A small network was shown many inputs. Here are its activations along a few directions, one row for each input.
Each table varies a few parts of the input and shows all the possible inputs, shuffled.
A made-up example of a description, with smaller parts first: one of 2 separate values, together with either a single point or one of 11 places along a line or (one of 4 places along a line, together with one of 8 places around a ring).
Shared parts are said once, and a part with two or three values counts as separate values.

Other details of the inputs shift rows strongly along two fixed directions, in all tables alike. That doesn't count.

Rows:
r1: [-30  20  -8   6 -23  16   6 -26  11  12  12]
r2: [ 18 -14 -11   2   0   4   1   2 -15  -4   2]
r3: [  0   8 -18  10 -31  25   2 -29 -19   6  17]
r4: [ 31 -15   2  -5   4   7 -13  10 -12 -15   5]
r5: [  1   9 -21   9 -27  26   0 -26 -11   7  14]
r6: [-9  5  0 -3 -2 -4  4  0  7  5  3]
r7: [-11   5  25  -4  17 -19  -7  16  25  -9  -8]
r8: [ 31 -13   3  -4   3   5 -14  10 -13 -14   5]
r9: [ 16 -11   0  -7  11  -9   0  12  -9  -2  -2]
r10: [ -9  14 -19   9 -30  24   1 -29  -5  11  17]
r11: [-34  12  14  -3  11 -22   8   7  30   6 -10]
r12: [-19  14 -10   4 -20  15   5 -21   5   9  12]
r13: [-28  19  -6   7 -18  16   4 -21  15  12   6]
r14: [-33  20  11  -3   3  -9   5  -3  27  11  -3]
r15: [ -8  14 -17  12 -32  32   0 -31  -9  12  14]
r16: [ 5 -3 -4 -1 -4  2  0 -3 -9  3  4]
r17: [ 6 -6 -8  3 -1  5  2 -3 -6 -1  0]
r18: [ 32 -14   1  -6   5   7 -13  10 -12 -15   6]
r19: [-45  15  23  -3  21 -35   9  13  40   7 -18]
r20: [ 24  -6   1  -5  -1   8 -13   5  -7 -11   8]
r21: [  8 -11   0  -1  11  -5   3  10  -2  -4  -8]
r22: [-19  16  -4   7 -19  14   3 -21   2  11   5]
r23: [ 27  -6 -19   7 -21  25  -3 -19 -37   1  13]
r24: [-20   3  16  -8  23 -23   4  16  24   3 -13]
r25: [ 38 -27  -9  -6  12  -3  -1  17 -27 -11   0]
r26: [-15  15  15  -1  -4   0  -7  -4  18  -2   4]
r27: [-28  23  -4   3 -18  14   4 -20  15  14   6]
r28: [  0  10   0   5 -16  20 -11 -14   5  -4  14]
r29: [ 32 -19 -11  -4   5  -1   0  10 -23  -8   1]
r30: [ 21 -10  -9   0   0   7  -1   4 -15  -2  -1]
r31: [ 32 -24  -4  -6  13  -5  -1  15 -22  -8  -3]
r32: [ 28  -7 -24   7 -22  29  -2 -16 -31   0  13]
r33: [-23  14  -2   3 -11  11   4 -14  12  10   3]
r34: [-13   1   8  -4   9 -16   5   9  12   2  -5]
r35: [-22   2  19 -11  26 -29   6  20  28   3 -13]
r36: [ 13 -10  -8  -1  -2   5   1   1 -13  -2   5]
r37: [ 30 -19  -7   2   5   0   0   9 -25  -8  -5]
r38: [-28  16   2   6  -7  -2   6 -12  16   8  -2]
r39: [ 16 -14  -1  -1  11  -7   1  13  -8  -5  -9]
r40: [ 16 -13   2  -4  12  -8  -1  12 -11  -4  -6]
r41: [-20  22  10   2 -14   8  -8 -14  15   2   9]
r42: [-16   0  13  -2  18 -26   7  14  18   1 -13]
r43: [-12  17 -11   8 -28  21   1 -29 -11  11  15]
r44: [-12   3   6  -1   7 -15   5   5   6   0  -7]
r45: [ 16 -15  -2  -3  13  -3   1  14  -7  -4  -8]
r46: [-30  17   5   5  -5  -3   5  -8  16   8  -5]
r47: [-22  14  -5   5 -10   7   4 -15  14   8   3]
r48: [-21  15  -2   4 -16   6   4 -16   2   9   8]
r49: [ 12  -9  16  -8  22 -14 -10  23  13 -15  -6]
r50: [ 29 -18  -6   1   5   2  -1   7 -24  -6  -5]
r51: [-19   8   1   3  -3  -5   4  -5  13   7  -1]
r52: [-21   4  21  -7  26 -31   5  19  20   1 -18]
r53: [ 23  -9   7  -5  10  -3 -13  15  -1 -14   1]
r54: [ 46 -29 -15   1   6   3  -3  10 -35 -12  -2]
r55: [-18  10   5   3   0  -3   4  -3   9   6  -6]
r56: [ 13  -7  18  -5  19 -16 -10  20   4 -15  -7]
r57: [  9  -7  20  -6  21 -17 -10  23  13 -13  -8]
r58: [ 29 -18  -9   2   6  -2  -1   7 -26  -9  -5]
r59: [ -1 -10  14  -8  24 -28   6  23   7  -4 -13]
r60: [-10  13 -15   7 -26  28   1 -27  -4  11  13]
r61: [ 26 -17  -6  -2   5   2  -1   8 -21  -5  -4]
r62: [ -7   7 -12   6 -16  14   2 -17  -1   7  10]
r63: [-5 -2  7 -4 13 -9  2  8  7  1 -7]
r64: [-21   2  22  -9  25 -33   6  20  23   2 -16]
r65: [ -6   0   8  -2  11 -11   3   9   3   1 -11]
r66: [ 5 -4 -6  3 -2  9  1 -2 -5  1 -1]
Description of these inputs: one of 6 places along a line, together with either one of 2 separate values or one of 9 places around a ring.
- Changing only the place on the line of 6 turns r4 into r20. The same change can be made to r33. Which row results? => r27
- Changing only the place on the line of 6 turns r19 into r51. The same change can be made to r41. Which row results? => r8
- Which other rows does r23 become when the place on the line of 6 takes its other values? List them by row number. => r14, r24, r40, r52, r63
- Which other rows does r35 become when the place on the ring of 9 takes its other values? List them by row number. => r12, r13, r24, r25, r45, r47, r60, r62
- Which other rows does r6 become when the place on the line of 6 takes its other values? List them by row number. => r25, r34, r36, r48, r59
- Which other rows does r18 become when the choice among 2 separate values takes its other values? List them by row number. => r49

Rows:
r67: [ -5   9  26  -8  13 -16 -12  15  20  -5  -5]
r68: [-4  7  0 -2 -5 -1  4 -2 -4 11  1]
r69: [  4   3  15   1   1   6 -12  -1   1  -8  -1]
r70: [ -1 -10   7  -1  10  -2   5  11   1   0  -9]
r71: [-2 -3  0 -7 13 -4  0  7  5 -2  2]
r72: [-5  5 -3  3 -1 -9  6 -2 -5 -1 -9]
r73: [-4  7 -5  6 -6  4 -3 -5  8  9  2]
r74: [-18   4   3   5   6 -11   0   2  14   5  -1]
r75: [-10   7   2   1  -3  -8   8   3   0   1  -4]
r76: [13 -7 -9 -1  1 19 -1 -2 -7 -3  1]
r77: [-30  16   5   1  -9  -6  11 -13  15  11   3]
r78: [  4   7 -21  11 -38  32   2 -26 -20   3  19]
r79: [ 51 -31 -20  -2  -3  14  -5   2 -33 -14   8]
r80: [  9 -12   5   1  21 -23   1  26   8 -11 -15]
r81: [ 24  -4 -26   3 -25  36  -2 -25 -22  -2  24]
r82: [ 27 -19 -17   0  -5  13  -8  -2 -26  -7  10]
r83: [ 1 -5  0  4  6 -9  2  3  9 -2 -2]
r84: [ -4  -8   5  -5   8 -11   3  10  -2   0   0]
r85: [-40  28  -7   9 -23   9   6 -34   4  19   9]
r86: [ 17  -6 -12  -3  -8  14  -6  -3  -7   2   5]
r87: [-12   1   1   1   1   8   0  -1  15   2  -6]
r88: [-35  23  -2   4 -16   7   2 -14  29   6   3]
r89: [  0   2   3  -4  10 -15   4   6  -2   7 -12]
r90: [ 16 -12  -8  10   1  11  -3   0 -11  -3  -4]
r91: [ 17 -12  26 -10  28 -28 -10  25   8 -18  -8]
r92: [ -7  -1   4  -3   6 -13   5   5  -6   4  -1]
r93: [-18  19 -11   2 -17  19   1 -16  13   3  11]
r94: [ 19 -20   4  -3  18  -9   5  19 -17  -5 -14]
r95: [-11  11  16  -1  -1  -4 -12  -2   7  -4   8]
r96: [  3   7 -10  -5  -6  16  -2  -5   3   6   9]
r97: [-4 -1  6 -6  5 -8  3 10  7  6 -3]
r98: [-22  21  25  -1   2 -12  -8   5  25  -8  -3]
r99: [ -8   4   0   5   1   2   6  -8  -5   6 -11]
r100: [  8 -17   8  -7  14 -18   7  17   2  -6  -5]
r101: [ 25 -15 -11   1   1  -2   4  -5 -28  -5  -1]
- Describe the family of inputs behind these rows. => one of 5 separate values, together with either a single point or one of 6 places along a line
- Changing only the choice among 5 separate values turns r77 into r75. The same change can be made to r79. Which row results? => r88
- A walk changes only the place on the line of 6. It starts at r71 and steps to r82. List the rest of the walk in order. => r74, r84, r92, r85
- Which other rows does r78 become when the choice among 5 separate values takes its other values? List them by row number. => r70, r84, r97, r100
- Which other rows does r76 become when the place on the line of 6 takes its other values? List them by row number. => r70, r87, r90, r94, r99

Rows:
r102: [ 22  -8   1  -3  -6  -6  -1   0 -34  -1   5]
r103: [ 17  -9 -15   6  -6   3   4  -6 -32  -2  -1]
r104: [  6   2 -14   0 -12  10   2 -12 -10   5  10]
r105: [-20  32  14  -2 -23  33 -24 -17  42  -7  22]
r106: [-41  25   9   6 -14 -14  13 -16  10  14  -3]
r107: [-40  23  -7  11 -18  19   7 -22  31  18   2]
r108: [ -9   7  -9  11 -13  16   3 -16  -6   9   0]
r109: [ 17   3  31  -6  14  -7 -28  19  14 -24   1]
r110: [ 28 -23  10  -4  21 -19  -5  23 -19 -16  -8]
r111: [-11  12 -11   3 -23  23  -2 -23   8   7  21]
r112: [  1   2  -9  -3 -10   9   0  -5   2   8  13]
r113: [ 21 -17  -6  -2   9 -13   5  12 -22  -4  -6]
r114: [-17   2   3   2  10  -6   5   5  20   6 -14]
r115: [ -6  -1   1  -6  12 -13   7  11  15   4  -2]
r116: [ 11   1 -18   3 -25  26  -6 -25 -16   2  22]
r117: [-27   9  15 -11  15 -25   3  12  31   9  -6]
r118: [  5   5 -24  -1 -30  35   0 -23  -9  10  25]
r119: [ 13   0  -2   1  -9  -5   4  -6 -29   1   4]
r120: [ 13 -15  -7  -1  15 -13   6  12  -7  -4 -13]
r121: [ 17  -8  -4  -2  -3   5  -5  -4 -20  -5  11]
r122: [ -2  12 -15   5 -23  17   3 -24 -17  10  16]
r123: [-35  11  16  -3  20 -16   6  12  47   8 -14]
r124: [-24  14 -18   2 -22  20  10 -20  14  13  11]
r125: [-14  20 -11   6 -27  14   3 -29 -13  12  16]
r126: [-33  12   7 -12  13 -14  11  10  39   9  -4]
r127: [  4   9  28  -7  10  -1 -25  16  36 -19   4]
r128: [ 40 -12 -21   2 -23  21  -7 -15 -52  -1  20]
r129: [-50  23   1   2  -6  -7  13  -9  40  17  -1]
r130: [ 21 -24  14  -4  32 -35   8  32 -18  -9 -30]
r131: [ 22 -16 -25   2  -6  24   4  -2 -15   0   0]
r132: [ 27 -25  -8  -2  19  -9   2  19 -13  -6 -17]
r133: [-12  12  -3  13 -19  12   5 -20 -14   9  -1]
r134: [-46  15  19  -9  24 -16   8  15  58   9 -16]
r135: [-10  -1  17  -4  23 -22   2  15  12  -1 -16]
r136: [ 15 -16   4  -3  13  -8  -4  14  -1 -10  -4]
r137: [ 31 -30  -1 -10  24  -6  -3  29  -2 -17  -5]
r138: [-22  37  16   5 -28  28 -26 -26  34  -4  22]
r139: [ 10 -20  -1  -4  28 -23   9  27   6  -6 -19]
r140: [-34  18  24   1   9 -20   6   0  20   8 -14]
r141: [ 35 -12  -8   3 -17  12  -6 -13 -47  -8  15]
r142: [-24   3   1  -3  13   0   8  10  32   6 -13]
r143: [ 14   0 -28  15 -30  35   1 -29 -34   8  10]
r144: [-22   0   5   0  18 -15  10  14  30   7 -19]
r145: [-19  -3   1  -7  23 -17  13  18  28   2 -16]
r146: [ 26 -19  12  -1  13 -17  -3  16 -26 -14  -7]
r147: [ 28  -5  41  -8  22 -23 -25  29   0 -30  -6]
r148: [ 22  -7 -11  -2 -10   9  -3  -5 -28   2  12]
r149: [-32  21  -5  10 -25  22   0 -25  24  11  16]
r150: [  8 -12  12  -3  19 -18  -3  19   0 -10  -7]
r151: [ 12  -2 -16  12 -18  21  -1 -17 -28   3   4]
r152: [  5 -18   7 -10  32 -35   8  31   9  -5 -20]
r153: [ 49  -7  12   0  -7  16 -34   4 -25 -29  15]
r154: [ 26 -13 -11   7  -7   0   6  -5 -43  -4  -3]
r155: [-12  -5  10 -15  20 -13   2  18  29  -3  -2]
r156: [ 43 -23 -13   3   2  14  -6   1 -38  -8   1]
r157: [ 14  -6 -19   9 -11  11   5 -12 -28   1   3]
r158: [-40  27  -2   8 -18  17   2 -27  29  17   5]
r159: [ 24 -26  20 -16  40 -39  -3  38  -9 -17 -15]
r160: [-32  18   2   4 -10  -9   9 -12   8  12  -1]
r161: [-11   8 -10  10 -15  10   5 -18 -11   9  -2]
- Describe the family of inputs behind these rows. => one of 6 places along a line, together with either a single point or one of 9 places around a ring
- Changing only the place on the line of 6 turns r145 into r103. The same change can be made to r126. Which row results? => r125
- Changing only the place on the line of 6 turns r129 into r152. The same change can be made to r112. Which row results? => r117
- List by row number the other rows that have the place on the line of 6 in common with r154. => r102, r106, r119, r130, r133, r140, r141, r146, r147
- Which other rows does r107 become when the place on the line of 6 takes its other values? List them by row number. => r108, r114, r133, r142, r151
- List by row number the other rows that have the place on the line of 6 in common with r143. => r108, r109, r113, r121, r122, r148, r150, r156, r157
